Look-ups in named tables: a row name and a column name give one cell, copied from the table.

Table kiral
	kofumeb	sevodut	vev	lepuduv	pifa	fesigo	domoz	lifiv
sib	-0.128	0.838	0.644	0.502	0.083	0.043	0.220	0.295
tefera	0.558	0.075	0.093	-0.251	0.291	-0.134	0.644	0.109
pafisi	-0.073	0.066	0.566	0.390	-0.461	-0.209	-0.129	-0.523

pifa of sib is 0.083
lepuduv of sib is 0.502
lepuduv of pafisi is 0.390
fesigo of pafisi is -0.209
lifiv of sib is 0.295
domoz of tefera is 0.644
pifa of tefera is 0.291
lepuduv of tefera is -0.251
fesigo of tefera is -0.134
kofumeb of sib is -0.128
sevodut of sib is 0.838
domoz of pafisi is -0.129
lifiv of tefera is 0.109

famuzo =
       maro  viboke  funibes
kos      58      31       43
kure     11      73       80
momet    59      12       41

viboke of kos is 31
viboke of kure is 73
funibes of kos is 43
maro of kos is 58
maro of kure is 11
maro of momet is 59
funibes of kure is 80
funibes of momet is 41

zar =
,mizab,tizerer,vonaf,noruv
tibomud,-7,5,-56,-33
vem,-14,-1,-55,24
vuleraf,-37,19,-42,16
vikobi,-13,-7,-19,53
rin,-45,32,-1,-30
tezabe,-22,18,-31,-50
daf,-47,24,-17,24
garaf,-5,-15,13,52

vuleraf, noruv: 16
vikobi, noruv: 53
tezabe, vonaf: -31
vem, tizerer: -1
tezabe, tizerer: 18
garaf, vonaf: 13
vuleraf, tizerer: 19
tibomud, vonaf: -56
vikobi, vonaf: -19
vem, noruv: 24
tezabe, noruv: -50
vuleraf, mizab: -37
rin, tizerer: 32
vuleraf, vonaf: -42
tezabe, mizab: -22

nomuvi =
columns: zulases, laf, fopugu, leves, mego
moloru: [-15255, -26513, -31827, 81005, -11921]
zovo: [29051, 37793, 40345, -50032, 21705]
tad: [34477, 47216, 52860, -64947, 23269]
lazepu: [-20749, -29080, -35869, 81619, -7617]
gimino: [-16233, -28223, -32817, 77226, -9462]

fopugu of tad is 52860
laf of gimino is -28223
zulases of tad is 34477
fopugu of moloru is -31827
fopugu of gimino is -32817
zulases of zovo is 29051
fopugu of lazepu is -35869
leves of lazepu is 81619
laf of tad is 47216
leves of gimino is 77226
zulases of moloru is -15255

zaziv:
cols = rap, vemesi, pul, nagugu, befon, bapof, tuzu, kinuzu, vel, vidoz
tosorop: [97, 96, 101, 102, 160, 150, 126, 127, 137, 146]
roruli: [74, 127, 124, 119, 119, 87, 101, 189, 81, 111]
suf: [147, 132, 104, 77, 84, 74, 121, 45, 111, 90]
gof: [95, 143, 121, 174, 126, 121, 136, 112, 122, 153]
fenasi: [71, 171, 119, 151, 137, 105, 124, 137, 148, 180]
mav: [93, 140, 129, 156, 80, 105, 162, 176, 109, 154]
pemo: [189, 157, 126, 93, 88, 132, 103, 111, 188, 101]
zafuduv: [103, 96, 100, 77, 188, 193, 86, 150, 115, 145]
kis: [117, 84, 83, 114, 189, 188, 117, 162, 53, 149]
sidek: [96, 190, 116, 123, 135, 130, 178, 163, 117, 137]
teseg: [151, 104, 126, 99, 166, 130, 85, 128, 182, 97]

vidoz of kis = 149
vel of sidek = 117
pul of zafuduv = 100
vel of suf = 111
tuzu of gof = 136
tuzu of pemo = 103
vel of teseg = 182
vemesi of mav = 140
Row with the largest tuzu: sidek

feravet.tsv
	rifi	donen	pabope
somel	134	146	136
maru	135	127	121
nubufu	78	58	204
pizi	133	114	109
fadan	123	102	95
fitenik	76	126	77
ver	110	104	123
kotelu	189	133	116
kuribi	163	126	79
gil	136	124	113
boz	119	126	105

What is the rifi of fitenik in feravet? 76
What is the rifi of nubufu in feravet? 78
What is the donen of boz in feravet? 126
What is the rifi of maru in feravet? 135
What is the rifi of fadan in feravet? 123
What is the rifi of ver in feravet? 110
What is the donen of somel in feravet? 146
What is the donen of fadan in feravet? 102
Row with the largest rifi: kotelu

muf =
,nafus,fupas,nev,dabiko
tupogom,33,-36,0,-30
fum,11,38,-21,-6
pasun,-50,-54,1,-32
pinop,-17,-56,21,51
til,-35,4,-32,18
vubu,-21,73,49,-12
gatof,-14,-28,-19,-54
nar,-30,46,-24,-89
livo,4,-47,-4,-3
puv,-10,-32,0,-43

dabiko of livo: -3
fupas of til: 4
nafus of puv: -10
dabiko of puv: -43
dabiko of pinop: 51
fupas of pasun: -54
nafus of gatof: -14
nev of pinop: 21
nev of nar: -24
fupas of nar: 46
nev of til: -32
nev of livo: -4
fupas of gatof: -28
fupas of vubu: 73
fupas of puv: -32

